Each row below holds a small network's activations on one input, seen along a few directions.
In each table, some parts of the input vary, and every possible input appears once, in random order.
A made-up example of a description, with smaller parts first: values(3) and (point or line(11) or (line(4) and ring(8))).
Shared parts are said once, and a part with two or three values counts as separate values.
In the rows, zero is written as 128.

Rows:
R1: [116 139 164 100 142  98 112 120 115 123 116]
R2: [134 145 178 115 138  96 130 122 116 126 119]
R3: [127 145 173 102 141  98 120 124 116 125 115]
R4: [139 140 177 125 133  97 141 118 112 136 123]
R5: [176 144 113 144 127 135 130 127 153 111 135]
R6: [131 102  76 133 144 146  90 128 151 117 130]
R7: [140 135 179 135 127 100 148 117 101 136 124]
R8: [171 146 115 135 130 136 120 132 157 102 131]
R9: [ 32  96 119 160  68 174 244 146  78 211 145]
R10: [105 128 157  99 143  98 103 119 115 127 117]
R11: [165 144 111 123 132 139 111 134 158 102 127]
R12: [ 71  98  52 186  63 206 231 160 123 187 155]
R13: [154 139 104 122 130 143 104 133 150 103 131]
R14: [ 91 103 142 111 147 110  99 117 103 141 117]
R15: [143 127  96 121 132 143  95 132 150 107 132]
R16: [ 95 118 151 106 144 106  97 119 108 132 118]
R17: [179 139 113 155 125 134 137 125 149 109 135]
R18: [135 117  87 129 138 146  89 132 149 111 134]
The inputs of R7 and R17 match in every part but one. If R3 is changed in the same way as R7 into R17, which row does it become?
Answer: R11
What is each input in this table made of?
Answer: values(2) and (point or line(8))
Change only the values(2) part in R1. List by row number the other rows that result.
Answer: R13

Rows:
R19: [162 136 120 140 128 134 130 130 142 117 131]
R20: [135 132 113 127 130 132 111 130 142 112 131]
R21: [130 125 144 119 139 115 111 121 116 128 125]
R22: [129 135 169 122 136  99 130 119 114 130 120]
R23: [124 125 119 116 138 128 105 130 136 120 124]
R24: [140 126 115 134 132 126 114 124 139 116 130]
R25: [129 120 123 123 141 124 108 123 133 122 124]
R26: [157 142 117 130 125 139 128 133 147 115 132]
R27: [125 130 141 111 136 121 108 127 119 125 124]
R28: [123 142 164 112 133 104 129 122 116 126 120]
R29: [ 53  95  85 174  71 185 233 149 104 197 148]
What is each input in this table made of?
Answer: point or (values(2) and line(5))
Change only the line(5) part in R20. List by row number the other rows that result.
Answer: R23, R26, R27, R28

Rows:
R30: [195 160 149 110 148 110 101 129 141  90 119]
R31: [176 164 145  90 140 119  86 125 143  90 126]
R32: [162 133 134 140 133 115 128 122 154 115 117]
R33: [111  83  96 182 114 156 168 118 110 178 146]
R34: [133 148 241  92 164  54  71 118  75 132 103]
R35: [ 74  99  92 135 107 180 155 149 114 163 134]
R36: [152 164 137 117 131 128 133 134 152 107 122]
R37: [123  97 103 178 129 121 133 107 125 138 140]
R38: [116 137 113 144  93 167 197 153 119 158 145]
R39: [185 107 136 144 172 102  70  99 128  95 121]
R40: [160 153 138 127 137 122 137 135 153 110 119]
R41: [151 114 126 150 152 111 115 110 149 117 123]
R42: [146 134 124  83 158 121  49 120 137  99 130]
R43: [116  94  98 175 109 154 178 127 115 175 146]
R44: [148 100 122 156 160 112 106 103 144 119 124]
R45: [ 83 118  97 125 119 145 118 135 128 128 130]
R46: [ 64 123 204 106 129  73 162 105  73 147 116]
R47: [101 112 100 100 149 123  81 134 142 120 114]
R48: [ 90 131 227  91 152  61 122 116  93 144 112]
R49: [138 127 116 160 104 124 155 129 136 131 134]
R50: [197 141 146 125 144 104  92 116 139  93 115]
R51: [108 126 109 100 145 131  89 128 147 115 122]
R52: [123 127 112 152  97 162 199 151 119 161 146]
R53: [128 157 124 139 104 139 161 141 137 123 136]
R54: [ 98 135 111 127 104 145 135 136 135 121 138]
R55: [127 108 108 164  93 158 192 139 120 168 144]
R56: [139 122 113  84 163 113  39 126 132 105 123]
R57: [188 121 137 136 164 101  79 106 133  94 120]
R58: [115 149 120 130 102 144 152 138 138 121 135]
R59: [160 151 138  87 142 122  68 120 142  92 130]
R60: [ 56 116 183 114 111 111 198 106  58 197 112]
R61: [ 88 116 104 136  93 177 171 150 119 156 142]
R62: [137 147 122 147 110 133 165 142 138 127 135]
R63: [141 159 132 106 128 129 125 135 154 108 123]
R64: [ 78 104  88 124 124 138 111 140 123 131 121]
R65: [124 144 123 103 129 129 108 132 152 109 126]
R66: [188 170 149 100 142 116  96 129 141  90 122]
R67: [104 130 111 137  91 173 187 150 122 156 143]
R68: [127 109 107 170 123 120 143 115 130 134 140]
R69: [ 69  87  83 133 113 176 148 151 108 165 127]
What is each input in this table made of?
Answer: line(4) and (point or line(9))
The inputs of R57 and R68 match in every part but the line(4) part. If R39 is changed in the same way as R57 into R68, which row does it become?
Answer: R37
The inputs of R62 and R52 match in every part but the line(4) part. If R53 is changed in the same way as R62 into R52, which row does it become?
Answer: R38
Start at R59 and move only the line(4) part, one step at a time. The first step leads to R65. Which rows follow, in order?
Answer: R54, R61
List by row number the other rows that have the line(4) part in common with R47.
Answer: R32, R36, R40, R41, R44, R48, R51, R63, R65
